A small network was shown many inputs. Here are its activations along a few directions, one row for each input.
Each table varies a few parts of the input and shows all the possible inputs, shuffled.
Descriptions start from the smaller parts, as in this example, which fits no table here: ring(5) and (point or line(9) or (values(3) and line(4))).
Shared parts are said once, and a part with two or three values counts as separate values.
In the rows, 128 means zero.

Other details of the inputs vary at random and push rows far along two fixed directions, the same in every table; ignore that.

A family of inputs:
row 1: [134 130 113 136 148 115 123 145 128 156  75]
row 2: [120 159  87  94  80 126 176 137 165 106 184]
row 3: [120 136 116 129  95 118 140 146 154 108 175]
row 4: [125 129 111 136 101 130 138 136 130 132 126]
row 5: [143 124 124 138 141 125 108 116 142 125  93]
row 6: [131 112 147 121 138 149 138 110 103 141 133]
row 7: [136 130 118 115 110 137 130 107 123 128 149]
row 8: [134 110 142 145 159 116 123 113 127 144  51]
row 9: [118 144 124  99  77 137 171 121 161 108 196]
row 10: [123 125 146 126 154 143 119 114  68 142 122]
row 11: [126 122 135 133 110 140 129 148 119 130 170]
row 12: [ 98 184  93 147 104  89 140 133 198 121  55]
row 13: [139 118 136 157 159 126 111 134 119 132  56]
row 14: [135 109 154 137 149 121 119 129 130 135 125]
row 15: [136 109 135 113 155 145 129 140  95 123 161]
row 16: [140 118 112 116 144 121 139 129 113 127 103]
row 17: [140 122 112 135 138 120 114 103 129 131  89]
row 18: [140  86 172 117 154 151 116 116  62 161 153]
row 19: [127 147  98  99  99 132 167 130 142 112 168]
row 20: [126 126 146 112 108 138 145 128 149 102 191]
row 21: [120 161  95 159 108  88 127 159 218  99  45]
row 22: [123 114 160 114 146 153 102 122  56 153 150]
row 23: [126 148 118 129  89 125 127 132 172 116 171]
row 24: [143  94 144 124 146 153 125 121  60 135 141]
row 25: [147  97 142 128 149 151 100 104  71 156 128]
row 26: [116 158 103 108  89 126 161 156 173 108 194]
row 27: [130 103 137 135 128 150 128 138  88 146 151]
row 28: [125 139 118 118 102 125 130 120 163 109 189]
row 29: [114 135 148 150 154 112  95 137 117 153  78]
row 30: [135 101 139 118 133 147 113 113 109 120 177]
row 31: [130 113 157 111 126 144 142 116 122 114 167]
row 32: [124 136 110 112 122 131 145 145 146 114 177]
row 33: [140 119 130 157 151 121  93 117 128 159  64]
row 34: [117 121 154 114 141 139 111 124  91 116 164]
row 35: [108 184 101 151 123  84 128 132 202 103  50]
row 36: [123 145 127 129 141 120 127 114 114 122 109]
row 37: [132 118 148 147 139 114 118 134 143 151  97]
row 38: [105 158 126 129 117 101 114 136 159 112 126]
row 39: [141 117 123 141 174 119 120 135 120 137  52]
row 40: [130 119 119 140 119 134 135 128 110 134 114]
Description of these inputs: values(5) and ring(8).
Changing only the values(5) part turns row 36 into row 8. The same change can be made to row 34. Which row results? -> row 20
Changing only the values(5) part turns row 28 into row 3. The same change can be made to row 7. Which row results? -> row 40
A walk changes only the ring(8) part. It starts at row 19 and steps to row 2. List the rest of the walk in order. -> row 1, row 26, row 32, row 15, row 39, row 16
Change only the values(5) part in row 31. List by row number the other rows that result. -> row 5, row 13, row 35, row 39

A family of inputs:
row 41: [144 112 126 139 173 133 122 137  92 146  65]
row 42: [152 115 115 151 152 131 118 138 112 148  59]
row 43: [138  99 141 148 153 132 104 136 114 145 102]
row 44: [112 148 115 130 100 114 127 152 153 128 141]
row 45: [144  87 141 126 147 150 132 112  64 151 130]
row 46: [132 109 129 118 157 136 134 117  80 149  89]
row 47: [138 112 145 143 163 118 100 121 127 128  79]
row 48: [122 162 114 140  97 106 134 125 196 123 106]
row 49: [140 114 114 125 109 142 155 126 121 119 165]
row 50: [144  87 161 130 168 140 102 131  77 138 130]
row 51: [118 133 151 104 110 144 136 107 119 107 184]
row 52: [138 118 127 104 121 144 160 128 107 114 175]
row 53: [127 127 155 139 159 125 110 119 119 148  78]
row 54: [129 127 142 154 141 111 108 136 142 156  67]
row 55: [112 150 119 140  99 109 136 132 181 128 115]
row 56: [128 147  86 131 109  99 137 125 202 114 126]
row 57: [114 131 143 109 120 149 136 138  84 117 223]
row 58: [130 109 150 130 146 146  93 112  64 141 132]
row 59: [126 134 114 143 104 111 133 156 189 117 120]
row 60: [122 136 139 119  98 138 129 103 131 119 167]
row 61: [112 149 134 128 111 118 145 142 162 120 143]
row 62: [123 151  89 127 104 117 154 122 162 125 100]
row 63: [131 149 123 133 116 113 129 140 186 107 113]
row 64: [142 106 139 155 150 123  97 118 127 143  76]
row 65: [108 133 133 109 120 137 134 131  98 114 192]
row 66: [132 128 120  95 128 156 148 125  87 126 164]
row 67: [128 108 141 131 149 136  99 130  71 152 133]
row 68: [127 148  95 123 119  93 136 122 196 105 112]
row 69: [115 146 134 110 123 141 132 124 111 112 186]
row 70: [130 138 126 148 143 122  99 127 121 147  82]
row 71: [124 140 107 120 117 111 158 131 162 120  92]
row 72: [127 143 118 137 110 103 136 151 188 111 121]
row 73: [131 126 111 103 112 158 149 122  91 130 177]
row 74: [117 134 149 111 115 138 143 126 121 116 183]
row 75: [133 121 126 115 106 151 138 130 147 112 197]
row 76: [117 131 136 141 159 117 103 120 104 131  83]
What do these inputs look like to the network? -> values(2) and (point or ring(5) or (values(3) and line(4)))
Changing only the values(2) part turns row 67 into row 65. The same change can be made to row 73. Which row results? -> row 66
Change only the line(4) part in row 54. List by row number the other rows that result. -> row 48, row 55, row 60
A walk changes only the ring(5) part. It starts at row 45 and steps to row 62. List the rest of the walk in order. -> row 73, row 42, row 49
Change only the values(2) part in row 53. List by row number the other rows that result. -> row 48
Change only the values(3) part in row 72. List by row number the other rows that result. -> row 57, row 61
